A small network was shown many inputs. Here are its activations along a few directions, one row for each input.
Each table varies a few parts of the input and shows all the possible inputs, shuffled.
A made-up example of a description, with smaller parts first: values(3) and (point or line(11) or (line(4) and ring(8))).
Shared parts are said once, and a part with two or three values counts as separate values.

Other details of the inputs vary at random and push rows far along two fixed directions, the same in every table; ignore that.

A family of inputs:
x1: [ 70  20 -46  35   9  46 -44 -34 -35  21  31 -25  26  37]
x2: [-59  27  25 -40 -27 -20  41   1 -54 -27  12 -45  -1  33]
x3: [  6  -5 -18  12   5  18 -17  -2   4  33 -20  -2  -5  -4]
x4: [-28  -9  20 -16 -12 -28  34  -3  -2 -11  22   2   2  27]
x5: [ 10   5  24   0   7 -19 -14  27  57   9   4  30  -3 -32]
x6: [ 54  17 -12  15   5   4 -73   0 -15  13  64 -11   9  22]
x7: [ 20   7 -39  24  -1  30 -56  -2 -67 -18  28 -49  14  21]
x8: [  8 -11 -12  14  -6   2  15 -15  45  -5 -23  35  -2 -31]
x9: [ 32  11 -28  18   6  31  -8 -28 -19  -6  12  -6  13  13]
x10: [-51  -5   0 -24 -16   3  50   8 -34 -45 -25 -16  -1  -2]
x11: [-56  17  28 -45 -19 -16  41   6 -55 -40  13 -45   0  39]
x12: [ 47  -3 -28  38  17  38 -66   3  -1  41   8  -7   4 -11]
x13: [-59  -6  -6 -17 -26  -5  34   0 -37 -18 -35 -24 -14  21]
x14: [ -5   3  16 -10  -7 -22   0   3  16  -1  21  14  -3  13]
x15: [ 33   3 -34  11  21  50 -44 -10 -64  15  24 -38  12  28]
x16: [-27 -14  15 -26  19 -36  42 -20 -55 -11 -25  -1   6  31]
x17: [ 11 -14  18   6  -1 -26   2   3  53  10  20  37  -5  -8]
x18: [   3    1   -9  -18   36  -14   -8  -24 -114  -16   14  -39   22   57]
x19: [ 49   5  14  27  -8 -13 -52   2  61  26  20  22  -1 -22]
x20: [ 46   0 -14  31  15  23 -11 -17  55  14  -9  42   0 -39]
x21: [  3 -16  -7  -7  26  25  21   6  22  12 -24  25   5 -31]
x22: [-31  13  28 -26  -7 -22  20  17  -3 -16   6  -5  -2  10]
x23: [ 30 -11  27  12  -6 -27 -20   4  87  19  -3  47 -13 -32]
x24: [-54  21  30 -33 -22 -36  48  11  10  -2  -9   6  -7   1]
x25: [-31 -24   7  11 -27 -25  32   5  77  23 -69  48 -25 -39]
x26: [ 47   5 -40  39  14  35 -82   8 -45  -5  33 -39  13  -2]
x27: [-24  -7  21 -15 -12 -20  27 -10 -26 -25  28 -25   4  39]
x28: [-27   8  42 -16 -11 -34  32  21  61   3 -24  26 -21 -44]
x29: [-27   3  28 -28  -7 -25  23   5  -4 -25   5 -11 -10  16]
x30: [ 72 -17 -25  47  35  43 -72   5  48  50   4  33   0 -47]
x31: [-51 -10  -9  -9 -30 -11  41  -8 -24 -21 -29 -16   0  15]
x32: [ 46  20  -1  18   0  -1 -63   8  10  24  46   1  10   0]
x33: [  0   1  27   0 -13 -31   5  10  71  20  -6  44  -6 -28]
x34: [-64  -5   3 -17  -7   7  35  11 -44 -19 -35 -32 -15  15]
x35: [-18 -25   5  19   4  -5  -5  26  62   9 -49  36 -23 -59]
x36: [ -7 -20  23 -14  48 -34  24   9  -2  -4 -39  31   0 -14]
x37: [ 66  -1 -36  23  24  52 -48 -11 -15  27  22   0  20  -5]
x38: [-22 -14  -7 -14  -2   7  37 -12  15  21 -39  17 -12  -2]
x39: [-69  25  32 -48  -9 -27  53  25 -24 -25  -4 -18  -5   4]
x40: [ 12 -20  28   6   9 -29   7  17  79  10   5  52 -14 -33]
x41: [-15 -24   6 -18   4  -2  66  -2  71  22 -59  63 -15 -51]
x42: [ 18  13  19  19 -16 -30 -17   7  85  45  -1  50  -2 -38]
x43: [ 12 -17  25   3   2 -22   2   5  50  -2  14  26 -11 -14]
x44: [-52   3  -9 -30  -4  17  37  11 -81 -59  -4 -51  10  20]
x45: [ 64  -3 -43  58   2  24 -99  -1  16  40  14   1  -2 -21]
x46: [-66  -7   1 -18 -14   0  31  11 -41 -29 -35 -26 -16  10]
x47: [-31  16  27 -29 -10 -11  16  11 -43 -35  16 -42   0  29]
x48: [  1  10  10 -13   2  -8 -16  11 -19 -14  38 -10   1  23]
x49: [-58  -5  -5 -17 -19   1  39  -1 -39  -8 -36 -29 -14  26]
x50: [ 23  23   9  15 -19 -10 -35  -3   8  22  30 -13   6   3]
x51: [-34  11  -7 -29  -3  16  72 -20 -42 -23 -23 -12  -3  32]
x52: [ 63  13  -4  15  16  11 -77  12 -16  -4  56 -27   4   9]
x53: [ 42 -10 -28  45  -4   4 -53   2  46  21 -10  21  -2 -41]
x54: [ 30  19   2  13 -16   1 -48  -9 -23   6  48 -31  14  32]
x55: [-22  -9   0  -7   0   5  37  -2  21 -30 -27  24  -6 -30]
x56: [ 58   4   5  20   7   3 -67   9  23   6  41   1  -1  -5]
x57: [ 66   3 -52  23   6  45 -46 -32 -38  34  32 -25  30  32]
x58: [ 28   6 -21  23  -1  20   6 -28  12   3  -2  12  10   4]
x59: [-50  -6  -8 -35   3  16  53 -11 -46  -5 -25 -19  -7  25]
x60: [  9  -1 -27  25 -13  15 -31  -9 -25  25  -7 -27   3  25]
x61: [ 14 -11  30   7 -12 -31   0   1  77  14  -9  43 -10 -22]
x62: [ 44  31  -4  19  -4  -2 -61   9   7  35  46  -2   9 -10]
x63: [ 15  -2   9 -10  15   1 -19   8 -38 -26  49 -39   5  24]
x64: [-40   4 -19 -22 -20   7  48 -25 -58 -41  -4 -32  14  38]
x65: [ 23  16   5  14 -13 -10 -37  -1  12  21  35   4  12  15]
x66: [ -8 -17  29  -6  -6 -29  23   0  35  -8   9  16 -12  -3]
x67: [  8   2   1  -6   5  -4 -16  -2 -38 -10  59 -25   9  37]
x68: [ 37  20 -30  16  20  49 -30 -18 -61 -21  34 -34  19  24]
x69: [-32  17  -4 -29  13  35  57 -12 -81 -41  -8 -38   9  39]
x70: [-10 -12  -8 -19  -1  12  51 -14   7  13 -31  20  -2  -6]
x71: [-43 -27  19   6   5 -12  35  29  79  13 -74  45 -31 -63]
x72: [ 40  26 -41  10  18  54 -26 -26 -73  -6  34 -38  20  46]
x73: [-14  -3 -25   3  -8  17  -2 -14 -36  22 -12 -32   9  37]
x74: [-60 -21  16 -20  10  -2  56  21  29   4 -65  17 -18 -31]
x75: [ -4 -14  25 -10  14 -27  16  22  43  -8  12  27 -10 -16]
x76: [ -1 -19   2   8  13   4  17   9  70 -14 -35  50  -6 -64]
x77: [ 32  32   0   9  -7  -1 -53   3 -26  12  46 -35   5   9]
x78: [-42  -2  33 -37   3 -33  41  27  26 -23  -9  19 -13  -9]
x79: [ 52  -4 -42  32   6  35 -50 -27  -1  49  13  -4  12  16]
x80: [ 43  -4  -7  30  30  30 -18  -2  52   3  -9  39   3 -49]
x81: [-24  20  25 -15  -9 -24  13  19  30   5   2  17 -10 -20]
x82: [ 36  22 -30   9  31  58 -29 -10 -76 -17  32 -41  22  33]
x83: [ 28 -28  14  21  23 -40  -2 -20  33  34 -32  53   7 -16]
x84: [ 25  -1 -31  19 -17  16 -24  -9 -20  -5   6 -14  12   2]
x85: [ 10  19  11 -14   4   1 -26  18 -41 -22  34 -44   7  20]
x86: [-49 -12   5 -24 -11 -11  73  -5  37 -31 -46  38 -12 -34]
x87: [-62  -3  -3 -20 -12   3  38   4 -42 -12 -34 -30 -15  20]
x88: [ 16   5  10   8  -9 -19 -23  -3  24  13  28  17   5  12]
x89: [-74   1  -8 -41 -15  10  60  -9 -87 -15 -26 -59   1  56]
x90: [ 10 -24  35   3   5 -26  11  13  72   0   0  37 -18 -34]
x91: [ 40 -12 -21  38 -19   2 -22  -8  55  21 -16  33   8 -35]
x92: [-77  -8   6 -40 -26 -12  86   5 -18 -45 -44  -2  -6  -6]
x93: [ -7 -21  -5  18 -18 -15  11   3  63  12 -45  40 -12 -47]
x94: [ 29  25  10   4   4  -5 -41  23   3   7  27 -17   0 -18]
x95: [  7  -8   3 -10  41 -16  -5 -10 -70  -9  -1 -12  15  28]
Each input here is: line(5) and (point or (values(2) and line(4)) or ring(10)).
- The inputs of x67 and x17 match in every part but the line(5) part. If x53 is changed in the same way as x67 into x17, which row does it become? => x93
- The inputs of x22 and x33 match in every part but the line(5) part. If x48 is changed in the same way as x22 into x33, which row does it become? => x14
- The inputs of x83 and x16 match in every part but the line(5) part. If x50 is changed in the same way as x83 into x16, which row does it become? => x2
- Change only the line(4) part in x43. List by row number the other rows that result. => x11, x29, x77

A family of inputs:
x96: [  7 -12  25   7   1 -27  -5  18  72  12 -11  41 -14 -40]
x97: [ 63   2 -24  34   7  14 -58 -20   1  35  28   3  14  11]
x98: [ 22 -19   8  15  16  -9  -2   2  57  17 -19  46  -7 -35]
x99: [ 41   6   3  22   1  -6 -46   7  33   9  27  13   2 -18]
x100: [-22   6 -22 -12   1  26   1  -5 -87 -26  10 -55   9  41]
x101: [-42   4 -11 -23  -7  13  36  -4 -61 -35 -11 -37   4  26]
x102: [-75  -2  36 -40 -29 -43  74   7  12 -18 -28   6 -15  10]
x103: [ 56   2 -17  26  23  16 -56  -5  -2  26  22   3  12  -2]
x104: [-30  -2  31 -18  -3 -29  24  18  28  -2 -14  14 -13 -16]
x105: [-78 -12  31 -49  -5 -27 104  -1  -3 -40 -45  13 -11   3]
x106: [ 30  -3 -18  27  10  18 -36   4  23  26 -11  13  -2 -27]
x107: [  4  14 -37  10 -11  30 -28 -16 -80  -2  22 -57  15  48]
x108: [  5 -15  20   2   4 -14  33   1  86  17 -33  63 -13 -47]
x109: [-24  14 -19 -19  -7  29  13  -8 -77 -26  14 -53  10  41]
x110: [ 44  18  -6  18  -1  10 -54   1  -1   8  50 -14   9   8]
- The inputs of x109 and x110 match in every part but one. If x101 is changed in the same way as x109 into x110, which row does it become? => x99
- Describe the family of inputs behind these rows. => values(3) and (point or line(4))
- Change only the values(3) part in x103. List by row number the other rows that result. => x104, x106
- Change only the line(4) part in x105. List by row number the other rows that result. => x98, x103, x108

A family of inputs:
x111: [ 48 -17  -3  26  17  -5 -32  -5  41  11   7  37   0 -27]
x112: [ 36  14   2   0  24  13 -27   0 -27  -5  43 -17  13   6]
x113: [ 66   0  -2  29  23   7 -37  -3  33  11  27  28   9 -20]
x114: [-15 -23  30  -7  16 -36  28  10  61   4 -46  51 -18 -42]
x115: [ 11  -3 -11   8 -14 -12 -13 -12 -15  15  10 -10   9  28]
x116: [-14  -6  26  -4 -18 -30  53  -4  87  11 -33  58 -13 -29]
x117: [-24  22 -14 -24 -14  23   4   3 -67 -39  26 -52  10  30]
x118: [ 54   0 -11  38  -3  -7 -61  -9  24  47  15   8   4  -3]
x119: [ 39  -6 -25  37  -5   8 -60   7  18  18   7   1   7 -21]
x120: [ 27   6  -3   9  29   3 -48   3 -36   4  25 -14  14  11]
x121: [ 53   7  -4  27  -1   8 -56  -1  30  43  32   7   3  -4]
x122: [-11  10 -28  -1 -16  23 -22  -7 -88 -30  33 -65  14  42]
x123: [-65  -2  21 -35 -26 -24  81 -15 -11 -30 -20  -2  -8  32]
x124: [  4   3 -13  14 -11  17 -15  -3  -8 -18  12 -18   3   1]
x125: [-14 -19  40 -14  18 -22  36  21  69   6 -29  49 -14 -45]
x126: [  2   3  -2 -12  14   7   9 -11 -56 -38  27 -28   8  39]
x127: [-72  -2  22 -25 -16 -24  49  25   4 -16 -50   2 -18 -18]
x128: [-22  19 -22  -9  -5  24 -31  13 -89 -20  30 -72   3  44]
x129: [-22 -17 -16   9   3  19  46  -1  48  18 -71  44 -15 -49]
x130: [-69  -9  18 -35 -29 -29  76 -15 -16 -21 -23  -3  -9  27]
x131: [-46 -15  30 -29  18 -24  47  18  13 -13 -24  17 -13 -12]
x132: [ -1   6  -2   2  -5  -3 -19   0 -13  23  18 -15  -2  24]
x133: [-11 -25  -7   5   3   8  53 -22  64  34 -70  53 -11 -35]
x134: [ 15  19 -20  11  -8  27 -28  -2 -30 -18  29 -34  12  14]
x135: [-23  24  -5 -22 -11  22   0   8 -62 -33  23 -57   2  27]
x136: [-66  12  23 -49 -25 -22  82  -7 -16 -27 -12  -4  -2  27]
x137: [ 13  21   4  -6 -10   2  -7  -8  -9   9  27 -15   4  18]
x138: [ 32   5 -12  23  -1  21 -57  19  21  16  16  -5  -4 -21]
x139: [ 51   0   4  15  23   2 -26   2  45  11  20  39   7 -34]
x140: [  8  -9 -28  -8  28  41  15 -22 -62  -9 -15 -13  14  23]
x141: [ 60 -15 -12  30  23  -4 -54  -1  27  18  12  25   8 -17]
x142: [-75   4  29 -38 -18 -33  63   2 -23  -8 -32  -8  -7  24]
x143: [ 30  -6  -8  35  -4  -3 -50  15  42  26 -14  14  -8 -39]
- The inputs of x143 and x114 match in every part but one. If x129 is changed in the same way as x143 into x114, which row does it become? => x140
- Describe the family of inputs behind these rows. => values(3) and (point or ring(10))
- Change only the values(3) part in x137. List by row number the other rows that result. => x112, x135
- Change only the ring(10) part in x137. List by row number the other rows that result. => x115, x116, x118, x121, x123, x130, x132, x136, x142
